A small network was shown many inputs. Here are its activations along a few directions, one row for each input.
In each table, some parts of the input vary, and every possible input appears once, in random order.
Descriptions start from the smaller parts, as in this example, which fits no table here: line(6) and (point or (values(2) and ring(5)) or line(11)).
Shared parts are said once, and a part with two or three values counts as separate values.

A family of inputs:
R1:   6 -25 -40 -17  38 -18  25  21 -25 -14   7 -20  -8 -16 -12  52  12  14 -26
R2:   3 -17 -45 -12  29 -12  16  25 -20 -13   3 -18  -6 -11  -5  35   6  21  -9
R3:   6  -8   5   6 -15  -2 -40   0   1  29  -3  19  -4   7  21 -30  -7  -4  18
R4:   8  -8  29  -5 -21  -4 -21 -24  17  13  11  11  12  -6   8 -45  -8 -26  -8
R5:   7   3  12   8 -16 -12 -24  -4  16  19  18  31  -3  21  15 -25  -4 -24  13
R6:  -9  -7 -27 -24  44  -3  50  23 -26 -55  -1 -30  -7   7 -30  58  18  13 -29
R7:  18   6 -42   4  20  -3  -7  24 -12  -3   2  -5  -3  -9   8  29  14  31   6
R8: -10  50   4  16   1  23  30   1  10 -16 -31 -20  -9  20 -17  12  24  23  15
R9:   9 -13  18   1 -27 -16 -28 -12   9  28  12  38   7  -2  20 -35  -8 -19  -5
R10: -14  41   7  28   7  30  24   8   6 -17 -36 -20  -7  19 -13  24   3  18  25
R11: -15  13  45   4 -17  12  -1 -13  19   4 -12   7  -1  15  -1 -34  -2 -28  16
R12:   4 -14  28   3 -19   2 -34 -22  10  19   4   5  14 -12  14 -38 -24 -20   1
R13:  -4 -11 -33 -13  33 -18  24  31 -14 -27  18  -4  -5  17  -7  41  11   1  -5
R14:  -2   4  15  14 -21  15 -21  -8   4  18  -3  11  -2   2  11 -23 -15  -1  17
R15:  26  11 -42   3   8  -9  19  15  -6  -2   9   7  -6 -10   0  30  23  25 -10
R16:  -9   0  32   1 -19  13 -21 -22  18   9  -7 -10  14 -16  -3 -41 -17 -13   6
R17:   2 -17 -35 -22  38 -23  31  21 -21 -20  18 -13  -8   1 -14  50  23   6 -27
R18: -13 -12 -35 -23  45   4  30  19 -37 -48  -8 -41  -3  -4 -21  58   8  32 -19
R19:  -8   5  34  10 -29  20  -2 -26  11  18 -24   1   1 -15   1 -32 -18  -8  11
R20: -13   1  37  -3 -29   7   1 -21  16  15  -6   2  11  -6  -2 -35  -7 -20  -4
R21:   6 -16  16  12 -26 -12 -43 -18   7  29  16  33  13  -9  23 -26 -28 -14   5
R22:   3  16  17  11 -26   5  -8 -18  17  15  14  17  -3   7   5 -25  -5  -9   9
- What do these inputs look like to the network? => values(2) and (point or line(4) or ring(6))
- Changing only the values(2) part turns R5 into R3. The same change can be made to R20. Which row results? => R16
- Change only the line(4) part in R1. List by row number the other rows that result. => R2, R7, R18
- Change only the values(2) part in R18. List by row number the other rows that result. => R6

A family of inputs:
R23: -16  25  37   9 -12  11   5  -9  16   3 -18   1  -3  20  -4 -21   8 -13  14
R24:   6 -22  21  -2 -17 -13 -26  -7   5  14   7  22  13   1  18 -30 -18 -25 -12
R25:   6 -15  -3  -3 -12 -14 -18  -4  -1  21  12  10   3 -12  12 -12  -8  -2  -8
R26:  17 -19 -19  -5   2  -4 -24   3  -8  12   3  -6  -2 -27  12  -9 -10   9  -2
R27:  10 -24 -29  -3  16 -19 -13  18 -13   7  15   6  -5  -6  12  18  -8   3   0
R28: -12  14  39  15 -19  19   4  -9  16  -2 -20   4  10  12   0 -21 -12 -17  10
R29:  -2  19  -1  13   0  27   2  -5   5  -3 -24 -27  -1 -15  -9   2  -6  19  16
R30:   1  31 -21   5   7   7  25   2   0 -23   9   6  -6  24 -14  29  24  21   4
R31: -18 -28  -7 -30  32  -7  45   6 -23 -36  -1 -34   2  -9 -28  39   3  -5 -37
R32: -14  23  15  14 -15  19  11 -11  12   6 -13 -10   3  -1  -9  -1  -2   8  13
R33:   0  19  -8  10  21  14  11  16  -3 -11 -21 -17  -9   1  -4  21  13  13  19
R34:  20  -8 -41 -14   8 -22   2   9 -11  -7  38  24  -7   7   4  17  17  10 -10
R35:   2 -14  17  -9 -12 -19 -23  -9   7  19  12  18   1   5  11 -32  -1 -22  -6
- What do these inputs look like to the network? => point or (values(2) and line(6))
- Change only the values(2) part in R30. List by row number the other rows that result. => R34
